A small network was shown many inputs. Here are its activations along a few directions, one row for each input.
Each table varies a few parts of the input and shows all the possible inputs, shuffled.
A made-up example of a description, with smaller parts first: one of 6 places along a line, together with either a single point or one of 9 places along a line or (one of 3 separate values, together with one of 8 places around a ring).
Shared parts are said once, and a part with two or three values counts as separate values.
In the rows, zero is written as 128.

Other details of the inputs shift rows strongly along two fixed directions, in all tables alike. That doesn't count.

Rows:
row 1: [103  92 180 132 116 124  95  93 132  43 138]
row 2: [178 101 157 190 159  77 116 110 142 151  81]
row 3: [173  82 175 179 123 105 164 117  84 144 104]
row 4: [103 153  81 118 124 148 113 141 132 209 160]
row 5: [ 96 185 112  50 146 143 121 151 170  76 133]
row 6: [178 103 152 190 153  72 142 110 153 146  94]
row 7: [102 144  86 121 122 161 101 143 142 213 154]
row 8: [147  71 173 187 151 111 166 119  84 144 106]
row 9: [153  80 149 173 164  50 166 112 152 151 102]
row 10: [169  73 153 199 158  75 141 146 131 128 116]
row 11: [148 117 163 130 135 103 118 120 142  18 104]
row 12: [131  77 115 181 116 131 112 144 120 191 145]
row 13: [122 148  58 138  88 155 135 160 115 175 161]
row 14: [ 98 166 104  69  86 185  80 114 146  79 134]
row 15: [ 95 155 104  70  87 179  83 131 128  69 149]
row 16: [159 155  53 109 119 141 143 177 144 175 124]
row 17: [141 161  78 109 119 180 153 152  92 192 115]
row 18: [152  95 189 168 163  86 161  92  98 169 114]
row 19: [117 138 196 111 138 132 143  67 120  56  83]
row 20: [185 122  93 169 136 108 140 151 137 174 110]
row 21: [154  56 146 201 106 108 114 101 120 144 119]
row 22: [104 139 173 135 106 108 127  56 155  49 121]
row 23: [127 111 168 127 100 127  97  61 142  45 116]
row 24: [130  64 162 195 143  91 129  96 125 156 143]
row 25: [135 137  67 114 134 138 141 208 135 171 146]
row 26: [121 121 114 182 128 106 148 112 136 201 150]
row 27: [138 174 100  94 126 154 145 149  97 211 129]
row 28: [157  92 136 206 103  92 151  79 129 141 122]
row 29: [ 96 110 172 144 112 112 126  93 134  33 144]
row 30: [100 141  79 126 123 152 129 157 128 195 178]
row 31: [107 132 175 128 107 109 119  56 153  53 120]
row 32: [120 138  66  99 150 123 151 192 141 184 146]
row 33: [122 153  78 119 102 158 104 133 138 209 145]
row 34: [124 136 182 120 166  94 119 101 166  43 110]
row 35: [119 188 126  42 112 174 125 126 100  80 124]
row 36: [111 162  86  48 112 140 129 166 141  51 122]
row 37: [124 114 115 174 129 108 140 112 135 204 149]
row 38: [ 78 190 138  50 146 181 131 124 118  93 123]
row 39: [ 84 184 113  63  98 164  92 107 147  90 140]
row 40: [161  79 161 195 177  74 144 132 143 139 121]
row 41: [133 166  83 116 164 138 101 180 139 198 127]
row 42: [128 148 107 107 123 166 149 190  85 192 147]
row 43: [ 74 162 110  75  99 166 105 143 131  67 167]
row 44: [130 111 180 129 157 106  91 131 134  27 104]
row 45: [158  73 182 176 147  93 159 122  78 148 121]
row 46: [185 119  99 169 142 112 114 150 126 179  97]
row 47: [101 172 119  58 115 191 130 143  94  67 118]
row 48: [104 186  98  40 122 133 129 141 166  75 113]
row 49: [ 86 180 153  46 137 178 130 148 112  88 147]
row 50: [ 98 180  97  71  84 170 108 112 141  72 145]
row 51: [118 150  79 121 101 164 100 136 143 210 139]
row 52: [178 105 100 174 142 111 112 170 113 170 106]
row 53: [129  56 167 198 141 103 117  97 135 160 136]
row 54: [182  77 127 175 132  62 167 111 141 134  88]
row 55: [118 109 178 114 162  97 135 117 163  33 121]
row 56: [128 132  59 104 131 124 149 206 129 172 141]
row 57: [110 149  99 109 154 175 153 169  95 200 142]
row 58: [125 135  62 126  92 159 112 160 108 182 155]
row 59: [136 116 193 106 124 121 136  96  89  36 108]
row 60: [143 133 198 108 116 129 143  80 111  46  95]
row 61: [ 88 196 153  43 134 171 129 132 120  98 134]
row 62: [123 115 165 127 101 119 105  62 137  42 116]
row 63: [150  79 190 171 166  92 162 108  90 159 126]
row 64: [106 147  85 118 123 155 105 140 137 211 160]
row 65: [104 202 145  44 113 174 129 125 121  95 118]
row 66: [175  92 148 181 145  68 157 109 158 146  93]
row 67: [147  97  95 180  98 119 139 131 111 177 144]
row 68: [153 141  55 114 119 140 141 197 132 166 133]
row 69: [127  86 122 174 136 124 118 128 127 201 157]
row 70: [ 87 117 179 138 130 112 128  80 146  44 149]
row 71: [121 117 187 123 175 105  93 118 147  38 110]
row 72: [109 130  74 126 108 156 112 171 111 187 167]
Description of these inputs: one of 6 places around a ring, together with either one of 3 separate values or one of 4 places along a line or one of 5 places along a line.
Changing only the place on the ring of 6 turns row 69 into row 64. The same change can be made to row 71. Which row results? -> row 41
Changing only the place on the ring of 6 turns row 58 into row 39. The same change can be made to row 13. Which row results? -> row 22
Change only the choice among 3 separate values in row 63. List by row number the other rows that result. -> row 49, row 57
Change only the place on the line of 4 in row 55. List by row number the other rows that result. -> row 32, row 40, row 71
Change only the place on the line of 5 in row 4. List by row number the other rows that result. -> row 7, row 26, row 37, row 64
Change only the place on the line of 5 in row 14. List by row number the other rows that result. -> row 23, row 28, row 50, row 62
List by row number the other rows that have the place on the ring of 6 in common with row 8. -> row 1, row 10, row 12, row 25, row 29, row 42, row 43, row 44, row 45, row 56, row 72
Change only the choice among 3 separate values in row 27. List by row number the other rows that result. -> row 19, row 65

Rows:
row 73: [117 149 119  92 138 139 121 153 134 106 129]
row 74: [129 132 104 126 113 137 125 134 127 151 135]
row 75: [119 132 117 128 123 143 126 138 117 155 145]
row 76: [141 142 108 121 131 132 140 150 124 146 123]
row 77: [122 131 103 134 121 136 116 140 135 149 143]
row 78: [108 155 130  94 127 152 120 129 123 120 136]
row 79: [127 132 109 126 116 144 130 135 118 152 133]
row 80: [163  79 170 183 147  77 149 102 124 118 101]
row 81: [105 147 113 102 114 144 115 131 138 110 145]
row 82: [154  74 177 188 131  94 140  90 112 130 112]
row 83: [ 85 172 146  60 122 159 110 111 139  47 131]
row 84: [140 123 106 153 131 124 127 137 131 185 131]
row 85: [118 131 110 129 121 140 130 136 123 152 143]
row 86: [118 112 185 125 122 113 107  76 143  20 110]
row 87: [120 152 118  92 136 140 125 148 133 106 128]
row 88: [153 125 106 146 134 119 146 152 120 177 121]
row 89: [136  96 175 160 134  92 133  82 138  99 113]
row 90: [148 118 107 146 144 119 142 159 124 180 126]
What do these inputs look like to the network? -> either one of 6 places along a line or (one of 3 separate values, together with one of 4 places along a line)
Change only the choice among 3 separate values in row 84. List by row number the other rows that result. -> row 77, row 86

Rows:
row 91: [122 147  98 105 133 137 133 159 136 142 135]
row 92: [108 164  94  80 132 156 125 170 129 124 143]
row 93: [ 98 164  94  89 116 167 105 146 136 134 148]
row 94: [ 99 167 100  84 122 169 114 145 127 137 147]
row 95: [129 145  98 106 126 144 135 162 120 137 133]
row 96: [106 169 100  81 110 168 125 146 120 134 145]
row 97: [134 113 120 151 131 126 135 131 120 183 136]
row 98: [130 102 177 145 126 110 127  83 123  82 114]
row 99: [150  96 116 179 119 115 132 125 118 189 128]
row 100: [160  98 113 171 135 104 155 145 118 179 121]
row 101: [151 100 122 175 127 119 142 123 112 192 125]
row 102: [103 171  95  72 110 175 114 147 123 129 145]
row 103: [112 147 108 108 124 151 121 140 122 154 143]
row 104: [145 111 168 140 138  95 137  97 138  75 100]
row 105: [104 165  87  93 103 167 108 142 133 129 150]
row 106: [130 145 101 106 128 146 129 164 118 138 131]
row 107: [117 167  86  79 119 155 128 163 133 123 134]
row 108: [120 113 164 129 116 122 113  91 135  67 120]
row 109: [114 175  92  77 132 150 123 159 141 130 134]
row 110: [105 163  87  90 101 165 109 144 133 130 152]
row 111: [165 104 112 168 135  99 152 139 125 183 116]
row 112: [111 144 102 114 118 149 111 141 131 151 145]
row 113: [118 122 173 124 121 121 130  89 123  69 119]
row 114: [117 116 160 133 113 118 113  87 136  65 126]
row 115: [120 100 170 154 125 103 117  84 140  81 128]
row 116: [139 106 179 142 150 100 126 107 134  78 107]
row 117: [120 101 170 156 127 105 118  82 142  80 126]
row 118: [142 103 129 173 133 111 147 126 113 195 133]
row 119: [167 110 117 169 140 104 148 138 123 186 109]
row 120: [148 116 118 150 146 118 136 154 120 173 126]
row 121: [136 126 168 120 138 113 126 107 134  64 103]
row 122: [167 103 121 170 141 109 142 145 115 184 115]
row 123: [107 158 160  75 141 135 111 118 144  38 115]
row 124: [122 104 184 144 134 106 135  86 129  85 121]
row 125: [139 112 175 141 150  95 132  99 142  80 102]
row 126: [150 104 125 175 126 117 151 123 110 191 127]
row 127: [132 120 122 154 132 127 143 130 118 183 136]
row 128: [ 76 166 145  61 111 156  93 105 152  23 144]
row 129: [129 100 170 153 121 111 119  84 133  78 114]
row 130: [156 116 114 150 137 122 138 153 114 170 121]
row 131: [144  94 120 178 128 112 131 127 126 192 134]
row 132: [134 100 176 143 148  99 132 110 129  74 112]
row 133: [147 120 109 147 141 109 144 146 133 174 125]
row 134: [108 165  92  79 130 154 127 168 134 125 142]
What do these inputs look like to the network? -> one of 2 separate values, together with either one of 10 places around a ring or (one of 3 separate values, together with one of 4 places along a line)
Changing only the choice among 2 separate values turns row 134 into row 100. The same change can be made to row 120. Which row results? -> row 130
Change only the choice among 3 separate values in row 113. List by row number the other rows that result. -> row 96, row 126

Rows:
row 135: [ 98 187 150  40 128 152 124 118 141  15 109]
row 136: [124 107 128 149 128 132 140 126  99 170 147]
row 137: [121  90 219 162 131  94 141  47 128  66 105]
row 138: [114 152 119  97 101 142 112 108 152  70 126]
row 139: [146  98 186 145 147 100 142 103 121  56  91]
row 140: [ 80 199 118  45 110 193 104 132 121  87 155]
row 141: [117 146 113  93 104 142 101 112 144  73 125]
row 142: [108 115 135 152 159 115 124 133 143 184 154]
row 143: [156  74 170 190 187  62 147 121 150 140 112]
row 144: [145 121  54 147 103 142 129 175 119 209 151]
row 145: [124 130 120 120 106 140 108 123 138  82 127]
row 146: [158 145  70 125 133 137 148 183 108 231 121]
row 147: [127 113 131 152 128 142 136 126 105 175 138]
row 148: [126 165 134  87 131 136 129 141 120  82 114]
row 149: [102 169 101  76 115 179 116 141 117 163 150]
row 150: [156  41 176 233 158  40 127  86 166 128 117]
row 151: [155 133  76 130 128 139 154 202 104 223 134]
row 152: [147 118 104 162 106 118 123 129 128 151 125]
Changing only one part turns row 151 into row 136. The same change can be made to row 143. Which row results? -> row 142
What do these inputs look like to the network? -> one of 3 separate values, together with either a single point or one of 5 places along a line
Start at row 137 and move only the place on the line of 5, one step at a time. The first step leads to row 149. Which rows follow, in order? -> row 140, row 147, row 136
